A small network was shown many inputs. Here are its activations along a few directions, one row for each input.
Each table varies a few parts of the input and shows all the possible inputs, shuffled.
Descriptions start from the smaller parts, as in this example, which fits no table here: one of 6 places along a line, together with either a single point or one of 11 places around a ring or (one of 3 separate values, together with one of 5 places around a ring).
Shared parts are said once, and a part with two or three values counts as separate values.
(in the rows, 128 means zero)

Table:
x1: [ 72 154 160 109 142 158  42  55 145 173 133  72  88]
x2: [ 65 109 117 126 113 115 214 126 116 139 134 152 127]
x3: [180 225  81  93 158 154  78 128  67 127 130 105  98]
x4: [ 72  56  85  92 110 134 181 118 116  87 155 143 141]
x5: [150  62  90 122 114 138 123 100 193  96 112 157 198]
x6: [177  98 215 187 160 103  53 181  59 147 197  68 120]
x7: [184 131 189 113 154  73  75 222  74 116 123  83 106]
x8: [140 145 147 191 120 117 168 102 206 117  84 168 149]
x9: [130 200  93 113 129 165  61  65 107 158 144  74  79]
x10: [146 108 123 160 117 126 159 105 188 147  80 167 177]
x11: [189 198 139  91 139 117  85 206  60 110 109 104 115]
x12: [158  81 113 133 111 142 137 114 199 135 103 184 170]
x13: [ 57 146 138 158 119 113 225 131 140 112 139 144 106]
x14: [ 72  79 103 104 107 135 190 138 124 128 149 170 118]
- What do these inputs look like to the network? => either one of 6 places along a line or (one of 2 separate values, together with one of 4 places along a line)

Table:
x15: [129 166 101 104 137 135 135 147  67 123 155 128  86]
x16: [162 191  80 121 138 154  78  72 132 153 107 113 116]
x17: [ 74 109 118 166 109 140 182  54 223 122 117 171 151]
x18: [112 131  81 152 113 156 201  76 208 132  91 196 153]
x19: [ 64 100 130 155 101 139 177  61 227 154 109 180 146]
x20: [107 150 125 121 123 138 129 139  71 127 169 107  80]
x21: [ 79 136 138  95 137 159  80  88 111 169 151  92 100]
x22: [142 176 108 134 125 159  74  61 137 158 123  92 111]
x23: [137 105 207 165 142  96 112 170 119 148 117 116 128]
x24: [102 118 181 141 138  95 133 172 101 151 146  98  98]
x25: [110  65  82  85 103 121 220 150 151  87 100 181 168]
x26: [171  64 184 145 140 116  59 155 147 147 134 115 148]
x27: [ 60  25 124 126 100 108 195 123 157 126 138 170 160]
x28: [ 70  35 113 136 107 110 201 116 153  96 146 161 165]
x29: [111  56  81 117 111 125 223 136 139 106 125 186 168]
x30: [ 77 123 156 110 132 129 115 134  88 149 162 102  69]
x31: [112 131 168 153 145  95 137 166  97 117 157  90 105]
x32: [180  78 170 157 146 116  64 149 144 114 145 106 156]
x33: [ 88  44  99 135  94 122 213 128 143 108 140 172 167]
x34: [110 138  81 122 106 152 197  92 218 112  65 191 153]
x35: [201  91 155 156 130 124  73 159 131 125 141 120 160]
x36: [158 200  78  91 127 147  71  91 141 128  76 110 116]
x37: [113 149 143 121 133 150  62  55 153 181 119  89 101]
x38: [108 164 105 107 128 168  93  94  95 147 155  96 111]
x39: [126 176 101  71 126 129 130 163  78 100 125 125  87]
x40: [126 189  77  62 131 156  91 122 100 117 109 115 116]
x41: [ 87 137 142 122 139 129 119 127  84 115 172  92  76]
x42: [223 108 131 138 143 120  79 167 127 121 129 142 163]
x43: [146 119 194 176 148  95 117 163 115 114 129 107 136]
x44: [ 89 150 124 107 144 158  84  82 107 135 161  82 107]
x45: [ 91 120 102 167  96 153 193  65 213 135 108 181 153]
x46: [153 172 131  98 131  96 150 198  92 105 112 122 117]
x47: [123 162 127 133 140 149  66  49 149 147 129  79 108]
x48: [167 132 179 174 133 103 127 174 102 127 125 123 141]
x49: [220 118 130 106 130 114  74 182 138 100 101 137 164]
x50: [129 180  79  93 142 163  98 104  90 142 140 117 115]
x51: [186 159 156 121 133  96 129 195 109 102  85 140 147]
x52: [133 145 153 151 129 104 148 177  85 130 154 104 110]
x53: [189 150 157 155 146 100 133 180  98 123 113 144 146]
x54: [155 162 131 131 143 101 155 183  80 127 141 126 116]
- The inputs of x51 and x23 match in every part but one. If x36 is changed in the same way as x51 into x23, which row does it become? => x37
- The inputs of x25 and x29 match in every part but one. If x39 is changed in the same way as x25 into x29, which row does it become? => x15
- What do these inputs look like to the network? => one of 5 places along a line, together with either one of 2 separate values or one of 6 places along a line
- Which other rows does x53 become when the place on the line of 6 takes its other values? List them by row number. => x15, x16, x42, x50, x54
- Which other rows does x38 become when the place on the line of 6 takes its other values? List them by row number. => x20, x22, x35, x48, x52
- List by row number the other rows that have the place on the line of 5 in common with x28. => x17, x31, x32, x41, x43, x44, x47

Table:
x55: [147 195 124 116 140 115 141 164  88 131 116 123 101]
x56: [ 98 119  60 139 102 147 221  93 150 121 130 193 151]
x57: [105 163 175 154 145 111 106 129 104 144 148  83  91]
x58: [ 53  58 149 128 106 107 195 111 188 119 110 155 142]
x59: [ 84 181 123  97 136 146 118 118  88 136 140  99  75]
x60: [ 86 163 147 123 140 137  85  92 109 148 142  80  85]
x61: [ 66  87 105 170 111 142 200  60 168 130 155 154 141]
x62: [185 176 163 155 145 120  75 136 145 140 108 115 124]
x63: [165 147 128 125 134 104 151 193  72 116 132 131 116]
x64: [117  89 146 111 136 108 143 195  60 105 174 116 117]
x65: [121 130 118 108 131 163  52  70 136 165 142  92 118]
x66: [183 196 134 133 142 117 108 152 119 118  98 115 129]
x67: [ 79 151  90  75 127 160 109 102  89 132 160  98  83]
x68: [123 114 178 163 139 100 118 159  87 129 164  92 106]
x69: [121  69 132 135 109 118 162 121 225 116  76 183 173]
x70: [159 166  72  80 128 159  79  97 126 118 111 112 131]
x71: [ 81 133 113 100 132 152  78  75 110 144 162  79  94]
x72: [102  82 106 179 114 153 176  57 192 148 136 165 163]
x73: [201 148 137 143 136 106 119 182 103 104 114 124 145]
x74: [162 112 184 171 137 110  92 155 113 151 143 105 130]
x75: [160 103 120  99 135 104 145 204  65 105 143 137 137]
x76: [ 88  54 151 137 109 117 171 109 211 138  91 166 163]
x77: [135  97  89 176 114 154 167  68 207 126 120 182 173]
x78: [103 181 150 128 140 120 139 155  83 132 147 102  81]
x79: [131 117  65 157 107 150 194  83 182 109 113 186 177]
x80: [ 62 106  85 148 103 149 224  84 147 120 157 173 132]
x81: [119  69 171 137 140 100 112 170  80 118 176  98 127]
x82: [162 146 101 102 132 163  46  81 151 139 122 110 127]
x83: [203 128 167 165 139 110  86 166 129 125 124 123 140]
x84: [128 195  98  85 135 142 120 127  93 136 108 120  95]
x85: [196 104 129 117 137 106 113 193  97  92 126 130 166]
x86: [158  66 176 145 139 111  87 166 106 139 155 112 152]
x87: [116  89 108 116 103 115 189 135 200  99  68 186 178]
x88: [167 175 135 125 140 147  54  98 149 143 102 111 119]
x89: [121 133 153 137 135 108 149 184  67 117 163 110  96]
x90: [199  83 159 139 140 110  81 177 122 113 135 130 162]
x91: [144 161 180 161 143 121  80 124 129 166 127  96 115]
x92: [126 161 152 131 139 147  59  87 134 170 121  93 109]
x93: [ 84  91 103  97  97 112 216 144 169 111  85 193 152]
x94: [122 165  65  63 126 157 111 110  94 131 128 119 103]
x95: [ 49  78 128 106  98 115 219 134 166 109 112 174 133]
x96: [165 195 106 103 137 143  87 115 124 122  91 113 123]
- The inputs of x63 and x83 match in every part but one. If x84 is changed in the same way as x63 into x83, which row does it become? => x88
- The inputs of x72 and x61 match in every part but one. If x91 is changed in the same way as x72 into x61, which row does it become? => x57
- What do these inputs look like to the network? => one of 6 places around a ring, together with either one of 2 separate values or one of 5 places along a line
- Which other rows does x56 become when the choice among 2 separate values takes its other values? List them by row number. => x93

Table:
x97: [ 90  90 154 170 108 133 204 112 192 179 105 197 150]
x98: [159 133 169  79 143  94  84 216  66 117 110  88 118]
x99: [111 190 113  60 132 138 106 140  99 121 102 111  76]
x100: [171 133 160 143 153 101  98 205  16 121 184  78 115]
x101: [176 117 236 171 155  89  46 190 109 133 150  83 106]
x102: [101 150 165 143 143 140  47  56 140 183 125  66 110]
x103: [105 201 150 140 137 154  72  78 148 162 135  92  74]
x104: [ 96 115 111 118 140 158  68  61  81 163 183  67 114]
x105: [ 68  75  93 154 114 128 219  99 157  59 158 151 161]
x106: [ 64  81 104  96 108 113 192 119 191  59  95 161 163]
x107: [237 157 145 140 152 111  60 195  73 121 124  97 150]
x108: [239 103 165 143 153 115  30 189 105 112 148 104 146]
x109: [156 226 181 152 154  95 108 166  80 151 112  87  88]
x110: [162 138  96 114 140 167  30  54 137 160 123  87 149]
x111: [ 86  99 144 178 103 112 206  97 205 119 101 160 149]
x112: [166 188  81 112 133 182  55  76 144 139 133 115 113]
x113: [145  79  81 150 106 134 193  99 196 130 101 203 181]
x114: [123 231 154 147 145 132 101 114 113 147 116  98  66]
x115: [ 78  65  92 155  97 128 225 104 150  99 154 164 153]
x116: [130  96  82 151 113 132 185  86 206  58 104 173 193]
x117: [152 189 125 127 151 112 129 175  18 131 170  89  93]
x118: [ 83  56 103 148 102 149 222 120 138 160 156 201 153]
x119: [142 185 138  64 142 104 113 188  68 126  98  99  97]
x120: [146  78  92 144 103 153 187 106 187 156 104 223 186]
x121: [174 171 215 168 154  84  77 196  78 141 126  75 110]
x122: [ 74  72 103  96  92 113 197 124 184  96  91 172 156]
x123: [186 217  84 119 141 161  84 113 108 125 115 122 107]
x124: [ 89  91 144 176 112 114 210 105 202 152 102 177 144]
x125: [219 213 111 124 151 123  91 166  74 130 111 109 129]
x126: [161  83 188  82 143  98  55 210  96 109 132  95 114]
x127: [119 194  98 122 140 150 122 122  52 127 174 101  70]
x128: [ 94 162 109  54 124 158  78 106 132 135 120 105  82]
x129: [ 92 115 123  57 131 145  54  86 124 155 110  80 117]
x130: [ 82  57  92 153 106 131 228 113 147 133 154 181 148]
x131: [ 99 165  95 115 132 172  93  84  89 142 193  94  77]
x132: [173  79 181 146 154 105  68 198  49 113 209  86 112]
x133: [ 77  65 103  94 101 115 200 132 181 128  91 189 150]
x134: [ 79  64 114  90  98 132 194 138 172 154  94 208 156]
x135: [ 76 108 145 176 119 112 201  92 212  79 105 148 157]
x136: [142  87  80 152  97 132 189  91 199  96 100 185 186]
- The inputs of x100 and x98 match in every part but one. If x131 is changed in the same way as x100 into x98, which row does it become? => x128
- The inputs of x101 and x126 match in every part but one. If x102 is changed in the same way as x101 into x126, which row does it become? => x129
- What do these inputs look like to the network? => one of 4 separate values, together with either one of 4 places along a line or one of 6 places along a line
- Which other rows does x127 become when the choice among 4 separate values takes its other values? List them by row number. => x99, x114, x123
- List by row number the other rows that have the choice among 4 separate values in common with x116. => x107, x108, x110, x112, x113, x120, x123, x125, x136
